These are the activations of a small neural network, seen along a few directions. Each row is one input.
Each table varies a few parts of the input and shows all the possible inputs, shuffled.
Descriptions start from the smaller parts, as in this example, which fits no table here: line(4) and (point or ring(11) or (values(2) and ring(8))).
Shared parts are said once, and a part with two or three values counts as separate values.

Other details of the inputs vary at random and push rows far along two fixed directions, the same in every table; ignore that.

Table:
r1: [ 13  -5  -4   6  -7  -4   7  14 -10   6  23]
r2: [  4  11  26  -6 -16  18  12  20  47  13 -17]
r3: [  0  -4 -14  -9  20  -4   8   2  -9  -6   6]
r4: [  4 -12  -7   2  16  -1  12   2 -10  -6  15]
r5: [  9  23  12 -10   3  18  28  25  46  -8   9]
r6: [  3  -4 -18   2   3 -11   7  13  -8   1  13]
r7: [ -6   6  -3   8  -4  -6 -22 -27 -19  -6   2]
r8: [-14  11  30   3 -30   8 -27 -15  23  18 -47]
r9: [ -8  -6  -8  -6  16   1  -4  -9 -11  -4  -6]
r10: [ -5   8  38   0 -29  17 -16  -3  28  12 -32]
r11: [ -6  -7   0   7   0 -10 -14 -21 -21  -1 -10]
r12: [ -4  -1 -13  -3  -2 -11 -20 -13 -19   9  -8]
r13: [ -6 -10  -3   4  10  -1   0  -9 -13  -5  -2]
r14: [11  5 24 -7 -2 22 27 30 38 -2  1]
r15: [ -9  -5  -6   6  -6 -11 -19 -15 -17   0 -12]
r16: [-13 -10  -4   7   3  -5 -17 -18 -18  -6 -14]
r17: [ 13  13 -21   2  -4 -11   4   7  -7   1  32]
r18: [ 10  -7 -23  -4  27  -3  37  30   0 -16  31]
r19: [ 7 -8 -7  1 11 -5 12  3 -8 -5 15]
r20: [  0   9  27  -8 -10  20  12  14  45   8 -20]
r21: [ 11  -7 -22  -5  22  -3  38  28  -3  -6  35]
r22: [ -3 -12  10  10  -7  -1 -19 -17 -20   0  -4]
r23: [ -8  -1  -8  -5   1  -8 -20 -18 -17   4 -13]
r24: [ -2  12  -7   5 -14 -10 -24 -23 -17   1   4]
Each input here is: line(4) and (point or line(5)).
The inputs of r8 and r21 match in every part but the line(4) part. If r12 is changed in the same way as r8 into r21, which row does it become? -> r23
Change only the line(4) part in r6. List by row number the other rows that result. -> r15, r16, r18
Change only the line(4) part in r4. List by row number the other rows that result. -> r2, r19, r20

Table:
r25: [ -2  -9 -13  10   5  -9  -4 -13 -25  -2   7]
r26: [  3 -11  -4   6   7 -10  -6 -16 -25  -9  10]
r27: [ -8  -1  14   9  -6  -1 -13 -17   0   2 -19]
r28: [  5   8 -12 -11  14   2  15   9   5  -6  16]
r29: [ 28  16  -8   9 -17 -10  18  25   0   6  55]
r30: [-4 -3 -6  3  3  0 -1 -6 -4  0  2]
r31: [ -2  -1 -11   2   3  -3  -5  -6  -4  -2   1]
r32: [  1   8  10  -8   1  13  -4   4  19  -4 -10]
r33: [  0  -9   2   2   0   0  -1   1 -10   7  -2]
r34: [  9  -3  -9 -12   8   7  23  25  14   0  12]
r35: [ -9  14   7  -5  -7   3  -6  -9  20   3 -20]
r36: [  0  -4 -16  -3   0 -13 -12 -13 -20   5   1]
r37: [ -1  -4   2   2   4   1   1  -6 -10  -7   5]
r38: [ -3   2 -16   2   2 -15 -13 -10 -20  -1   0]
r39: [ -7  -4  10   0  -8   1 -14  -9  -3  10 -14]
r40: [ -3  -4  25   0 -10   6  -8  -5  15   9 -26]
r41: [-1  6 13 -8  4 18 12 12 24 -4 -2]
r42: [ -4  -8  -7   8  -1 -10  -8  -7 -25  -3   1]
r43: [-3  5 10 -5 -1 12 13 18 24  0 -7]
r44: [ -8   9  13  -1 -12   7 -13  -1  16   3 -27]
r45: [ 8 -7 -5 -1 12  0 25 23  8 -8 16]
What is each input in this table made of? -> point or (line(4) and line(5))
Start at r26 and move only the line(5) part, one step at a time. The first step leads to r37. Which rows follow, in order? -> r41, r32, r28

Table:
r46: [ -7 -29 -10   9  24  -9  -4 -24 -45 -17   9]
r47: [  2 -21 -22   8   4 -22 -12  -8 -43   3  11]
r48: [-13 -12  32  11 -24   6 -32 -21  -3   5 -41]
r49: [ 18 -12   6   2  10  12  32  31   5  -4  34]
r50: [-12  13  18   7 -31   2 -40 -25   5  12 -30]
r51: [  5  34  16 -16 -13  20   7  16  49   6  -3]
r52: [-15  21  10  -4 -23  -1 -42 -28   5   7 -37]
r53: [ -7 -24 -23   3  25 -16  -7 -22 -41  -9   4]
r54: [22 -7  8  9  1  7 34 28  7 -4 38]
r55: [ -4  -3 -17  -5  15  -3  16  12   2  -2   2]
r56: [  9  25  -7   2 -18 -10 -11 -10  -3   4  19]
r57: [ -4   2 -35  -6  15 -21 -14 -20 -38  -2  11]
r58: [-16  13  20 -13  13  25  15  10  51 -12 -33]
r59: [ 11  13  29   0 -24  15  14  23  45  14  -8]
r60: [-16  -9  20   1 -16  -2 -29 -25   0  17 -50]
r61: [ 13  13  -7   8 -12  -5  13  14   7   0  27]
r62: [  7 -21   1  -3  22   8  37  27   2  -4  16]
r63: [  8 -15 -18   9  -3 -19 -15 -10 -43   9  22]
r64: [  2  11 -22 -19  41   7  32  16  15 -22  19]
r65: [ -4   8   2  -3  -4   6   7  17  24  -2 -11]
What is each input in this table made of? -> line(4) and line(5)
The inputs of r60 and r62 match in every part but the line(4) part. If r59 is changed in the same way as r60 into r62, which row does it become? -> r54
Change only the line(5) part in r55. List by row number the other rows that result. -> r50, r58, r61, r65
Change only the line(4) part in r49. List by row number the other rows that result. -> r50, r51, r63
